Each row below holds a small network's activations on one record, seen along a few directions.
Each row is followed by the record's values for the fields Bafur, Geti, Koz, Zazib, Miri, Vavu.
Not every record has every field; a missing one is left out.
The largest differences between rows may come from other fields.
In the rows, zero is written as 500.
Random noise pushes rows far along 9 fixed directions. That doesn't count. These rows show it; they differ only by the noise:
[488 576 584 382 620 684 339 558 332 521 464 596 536 243 545 645 372 724
 528 591 719 337 586 608]
[295 319 379 736 487 489 366 469 364 544 258 683 680 470 381 159 485 430
 430 263 595 580 432 624]
[596 336 434 525 576 614 533 342 345 518 477 454 671 513 522 399 566 609
 393 524 576 701 483 577]
[476 448 317 629 471 365 322 571 458 610 346 646 627 561 395 458 173 668
 517 281 456 438 537 552]
[663 538 546 642 483 611 422 365 480 481 444 524 432 399 509 430 618 358
 469 569 399 487 484 484]
[664 468 435 366 700 631 325 389 655 385 483 351 711 549 535 647 271 806
 469 423 514 425 669 593]
[476 507 536 679 444 472 399 576 247 562 316 744 442 250 489 409 451 405
 473 425 569 463 511 520]
[445 562 521 470 615 852 321 423 382 402 515 531 454 137 430 475 627 607
 439 644 582 387 440 646]
[622 590 406 408 603 763 290 287 750 490 684 293 539 592 432 494 504 752
 564 675 379 383 452 606]
[485 528 603 705 583 614 414 397 427 536 352 337 592 349 620 324 621 589
 568 531 561 413 460 541]
[489 612 560 412 562 750 273 455 541 553 501 617 526 443 451 588 454 561
 583 660 600 278 513 599]

[445 460 445 238 668 535 433 586 644 482 513 394 649 675 543 589 222 811
 545 381 656 446 679 665] | (Bafur j1; Geti n1; Koz c4; Zazib b3; Miri g1)
[220 518 669 352 500 473 442 597 524 640 590 544 619 578 596 333 568 515
 707 622 922 455 445 620] | (Bafur j2; Geti n1; Koz c2; Zazib b2; Miri g2; Vavu u3)
[353 485 587 646 448 568 438 518 495 432 248 676 641 377 470 443 710 200
 455 486 559 391 486 503] | (Bafur j1; Geti n1; Koz c2; Zazib b1; Miri g2; Vavu u3)
[603 587 510 499 450 455 499 594 407 437 582 647 260 276 442 590 425 372
 420 491 449 503 537 470] | (Bafur j2; Geti n1; Koz c3; Zazib b2; Miri g1; Vavu u3)
[570 544 453 516 456 403 576 584 468 735 629 383 503 642 540 478 459 676
 593 549 445 550 493 450] | (Bafur j2; Geti n1; Koz c3; Zazib b1; Miri g1; Vavu u3)
[391 518 521 396 460 606 509 556 420 666 581 749 354 572 390 543 497 385
 533 650 586 490 412 551] | (Bafur j2; Geti n1; Miri g1)
[378 473 403 616 553 531 456 522 604 336 369 469 530 429 421 459 464 498
 407 312 366 404 468 514] | (Bafur j1; Geti n2; Miri g2; Vavu u3)
[705 636 640 317 406 330 534 583 424 572 765 707 130 391 554 697 364 430
 574 681 495 505 543 410] | (Bafur j2; Geti n1; Miri g2; Vavu u2)
[425 571 510 443 358 237 379 788 486 573 506 778 345 384 519 470 304 439
 556 316 633 426 679 551] | (Bafur j2; Geti n1; Koz c4; Zazib b1; Miri g2)
[321 303 349 539 613 716 592 451 334 558 185 680 829 609 332 734 425 534
 386 496 541 440 409 532] | (Bafur j1; Geti n1; Miri g2; Vavu u1)
[538 621 565 229 566 634 459 507 652 540 704 446 402 580 542 549 503 599
 590 648 610 420 555 582] | (Bafur j1; Geti n2; Miri g2)
[610 441 611 537 436 494 680 443 374 584 429 751 496 702 504 748 572 162
 539 674 491 562 464 360] | (Bafur j2; Geti n1; Miri g1)
[842 472 552 811 376 312 707 428 344 577 320 387 482 499 659 577 576 441
 444 514 299 618 528 298] | (Bafur j2; Geti n2; Miri g2)
[348 561 542 562 493 505 509 655 242 570 541 511 347 207 545 447 517 645
 560 560 626 463 416 501] | (Bafur j2; Geti n2; Miri g1)
[593 596 464 556 420 389 391 511 610 402 465 603 370 386 375 733 343 444
 525 471 287 316 511 395] | (Bafur j2; Geti n1; Miri g2; Vavu u2)
[447 451 289 612 477 365 537 520 435 450 578 369 335 414 393 315 450 644
 395 304 255 661 357 540] | (Bafur j1; Geti n1; Miri g1)
[757 634 487 689 467 298 565 601 480 544 401 343 404 367 570 735 311 651
 562 400 160 343 588 307] | (Bafur j1; Geti n1; Koz c3; Zazib b1; Miri g2; Vavu u2)
[437 469 530 408 501 450 611 634 210 516 593 667 350 286 528 458 440 544
 408 473 633 676 521 529] | (Bafur j1; Geti n2; Miri g1; Vavu u3)
[278 416 314 574 557 452 346 569 578 361 331 503 577 376 386 229 372 595
 431 171 529 481 562 633] | (Bafur j1; Geti n1; Koz c4; Zazib b3; Miri g2; Vavu u1)
[462 651 717 154 414 326 358 645 740 459 793 712 140 497 616 269 437 198
 593 393 791 526 725 560] | (Bafur j1; Geti n2; Miri g2)
[529 495 658 428 541 487 560 622 341 487 475 543 483 379 624 557 489 447
 458 506 696 500 598 485] | (Bafur j2; Geti n1; Koz c5; Zazib b2; Miri g1; Vavu u3)
[543 488 495 566 357 382 578 592 398 525 627 530 251 388 535 243 622 365
 445 463 482 661 440 460] | (Bafur j2; Geti n2; Miri g2)
[560 275 236 516 487 448 561 375 599 459 515 490 717 810 374 396 528 462
 336 338 319 716 444 532] | (Bafur j1; Geti n1; Koz c5; Zazib b1; Miri g2; Vavu u5)
[322 543 690 549 673 541 436 557 557 438 262 336 813 471 703 540 532 586
 621 426 708 238 622 504] | (Bafur j1; Geti n1; Koz c5; Zazib b1; Miri g1; Vavu u5)
[596 436 507 399 649 627 566 570 386 354 510 254 568 267 669 598 539 780
 397 453 588 549 627 508] | (Bafur j2; Geti n2; Miri g2)
[417 378 483 779 490 615 524 399 478 444 212 557 585 483 386 387 664 246
 391 400 377 518 378 490] | (Bafur j2; Geti n2; Miri g1)
[492 441 437 366 332 417 573 546 229 702 715 871 306 491 356 514 508 379
 444 670 623 700 382 499] | (Bafur j2; Geti n1; Miri g2; Vavu u1)
[506 550 462 500 479 375 481 573 516 497 579 424 443 410 538 349 454 623
 509 410 541 556 562 517] | (Bafur j1; Geti n2; Miri g2; Vavu u3)
[565 491 510 463 611 534 597 539 423 676 448 337 654 665 586 730 359 788
 577 604 491 447 481 456] | (Bafur j2; Geti n1; Miri g1; Vavu u3)
[627 549 501 494 597 553 227 321 887 277 512 408 396 480 467 324 399 407
 440 321 358 412 681 586] | (Bafur j1; Geti n1; Koz c1; Zazib b3; Miri g1; Vavu u1)
[651 428 425 668 485 413 644 408 396 496 356 390 609 562 545 570 499 537
 448 449 360 618 466 365] | (Bafur j1; Geti n2; Miri g2; Vavu u5)
[494 529 516 430 382 309 497 535 595 579 670 506 381 671 524 306 508 414
 660 495 548 576 520 485] | (Bafur j1; Geti n2; Miri g1; Vavu u4)
[509 483 645 275 527 288 416 621 619 544 621 588 477 636 651 350 242 428
 553 291 819 596 769 569] | (Bafur j2; Geti n1; Koz c3; Zazib b2; Miri g1; Vavu u3)
[438 544 433 591 522 496 496 719 272 556 317 605 626 301 441 779 342 685
 506 407 471 322 516 445] | (Bafur j2; Geti n1; Koz c3; Zazib b1; Miri g2; Vavu u5)
[500 512 503 461 508 646 356 359 829 404 427 673 528 704 351 523 482 199
 484 459 404 402 513 515] | (Bafur j1; Geti n2; Miri g2; Vavu u3)
[384 620 498 453 551 614 299 573 663 456 513 502 476 422 395 502 371 552
 541 443 511 278 543 569] | (Bafur j2; Geti n1; Koz c3; Zazib b2; Miri g1; Vavu u3)

Which values does each new row have?
[219 539 491 394 464 554 216 547 682 511 553 747 527 544 320 410 442 407
 576 499 688 363 472 643] | (Bafur j2; Geti n1; Miri g1; Vavu u3)
[433 273 528 618 586 282 637 529 303 449 219 619 745 549 597 593 343 457
 484 249 677 614 572 451] | (Bafur j2; Geti n1; Miri g2)
[545 581 662 479 394 374 457 501 536 766 493 748 371 685 571 444 383 293
 663 584 617 463 548 473] | (Bafur j1; Geti n1; Miri g2; Vavu u1)
[468 471 412 437 500 640 602 516 258 727 561 479 557 565 468 544 492 792
 512 694 555 593 394 537] | (Bafur j1; Geti n2; Miri g1)
[410 459 711 428 522 446 483 376 784 436 582 345 588 702 682 126 737 243
 614 486 744 621 516 569] | (Bafur j1; Geti n1; Koz c2; Zazib b2; Miri g2; Vavu u3)
[481 521 227 572 431 499 497 594 559 641 514 323 591 641 392 522 426 827
 531 491 251 447 451 536] | (Bafur j1; Geti n1; Koz c4; Zazib b1; Miri g1)
[543 512 505 368 567 523 624 461 386 521 674 340 469 511 552 644 496 735
 514 632 490 576 422 514] | (Bafur j1; Geti n1; Miri g1)
[370 437 502 537 557 423 538 586 465 330 408 458 450 357 524 377 489 471
 408 233 556 534 553 549] | (Bafur j1; Geti n2; Miri g1)
[462 568 451 471 507 430 441 616 474 667 442 612 459 548 469 684 210 642
 594 484 492 322 514 479] | (Bafur j1; Geti n1; Miri g2; Vavu u1)
[349 395 678 532 601 577 574 476 452 362 361 532 558 461 613 381 676 259
 468 418 689 572 529 519] | (Bafur j1; Geti n2; Miri g1)
[858 393 494 506 699 441 687 327 562 331 416  97 750 635 718 725 374 686
 411 340 372 631 658 413] | (Bafur j1; Geti n1; Koz c3; Zazib b2; Miri g2; Vavu u5)
[378 410 440 470 525 558 573 459 415 564 522 567 469 548 428 388 525 477
 456 514 562 624 420 560] | (Bafur j1; Geti n1; Miri g1; Vavu u1)
[586 507 582 509 472 384 634 630 236 456 528 584 309 268 564 573 495 514
 412 494 511 622 520 438] | (Bafur j2; Geti n2; Miri g1; Vavu u3)
[336 488 501 825 446 404 495 529 455 651 324 428 568 505 497 203 554 436
 582 368 482 454 367 486] | (Bafur j2; Geti n1; Koz c3; Zazib b2; Miri g2; Vavu u3)
[485 581 563 489 471 612 565 472 494 560 540 508 372 546 446 588 602 432
 550 668 398 410 355 474] | (Bafur j1; Geti n2; Miri g1)
[318 393 530 399 527 511 552 424 467 556 617 550 449 609 511 255 590 441
 557 492 663 670 387 625] | (Bafur j1; Geti n1; Miri g2)
[272 614 354 334 466 710 347 632 446 585 735 654 352 369 266 432 519 622
 520 586 499 428 372 654] | (Bafur j1; Geti n1; Koz c3; Zazib b1; Miri g1; Vavu u5)
[472 555 606 424 757 698 483 423 579 303 553 149 428 240 670 419 613 699
 475 493 559 469 523 575] | (Bafur j1; Geti n1; Miri g2; Vavu u3)
